Here are a small network's activations along a few directions, averaged over the inputs that share one value of a field.
Related values have similar rows: they may be neighbours, one step apart, or belong to one group.
In the rows, zero is written as 500.
Strong random noise was added to every row along 3 fixed directions; ignore it. To show where, here is one row again and again, with new noise each time:
[369 690 661 611 353 528 618 366 583 598 366 610 421 311]
[507 453 604 535 419 407 326 432 596 537 493 481 363 306]
[484 640 548 478 421 660 810 451 553 580 388 501 482 434]
[438 630 562 905 425 434 423 485 457 697 343 496 459 503]
[690 379 410 431 538 585 576 591 512 544 510 293 469 549]


Field BOPA:
liru: [464 605 418 358 449 572 548 496 531 370 555 533 392 382]
butol: [633 337 493 369 585 607 580 536 535 561 535 338 585 589]
ligup: [721 142 491 348 740 353 189 554 541 392 701 366 577 651]
pofa: [537 582 377 874 561 567 618 596 337 732 345 362 599 682]
vivas: [692 410 246 477 499 512 540 650 402 523 516 322 447 621]
mek: [485 531 339 286 464 582 544 543 465 315 596 512 436 509]
mozo: [475 450 669 257 539 535 639 338 580 471 484 568 607 455]
liva: [475 600 313 399 653 701 902 659 365 455 519 589 749 777]
zeri: [473 336 633 368 566 260 206 511 524 322 665 621 548 458]
kodez: [507 512 313 196 545 729 760 602 436 297 591 497 589 704]
BOPA is arranged as a ring.
A walk along BOPA starts at mozo and steps to its neighbour ligup. Put vivas, mek, zeri, kodez in the order it reaches them.
Answer: zeri, kodez, mek, vivas
How many steps from neighbour to neighbour lead from liva to pofa, at the fewest?
Answer: 5

Field FEB:
sapef: [495 485 457 481 428 521 514 459 516 597 409 461 411 396]
san: [576 540 422 418 535 767 935 569 447 556 423 363 600 657]
sofo: [602 440 412 521 499 483 424 582 505 495 549 411 391 424]
zemis: [584 473 503 410 608 537 702 522 469 493 504 467 619 665]
potu: [363 644 504 412 496 598 688 427 481 444 474 643 568 510]
rut: [344 636 768 418 346 473 558 223 695 520 467 709 444 239]
nezes: [398 652 659 540 424 519 657 397 528 535 436 625 578 390]
dup: [487 385 536 335 593 452 382 515 577 420 563 522 495 455]
sopa: [545 439 471 330 438 438 301 471 560 331 609 508 356 409]
lige: [464 530 419 546 498 544 501 621 435 448 547 517 541 571]
FEB is arranged as a ring.
Which values are neighbours of dup? Give them in the order they are listed.
Answer: zemis, potu
Which values are neighbours of rut? Give them in the order they are listed.
Answer: san, nezes
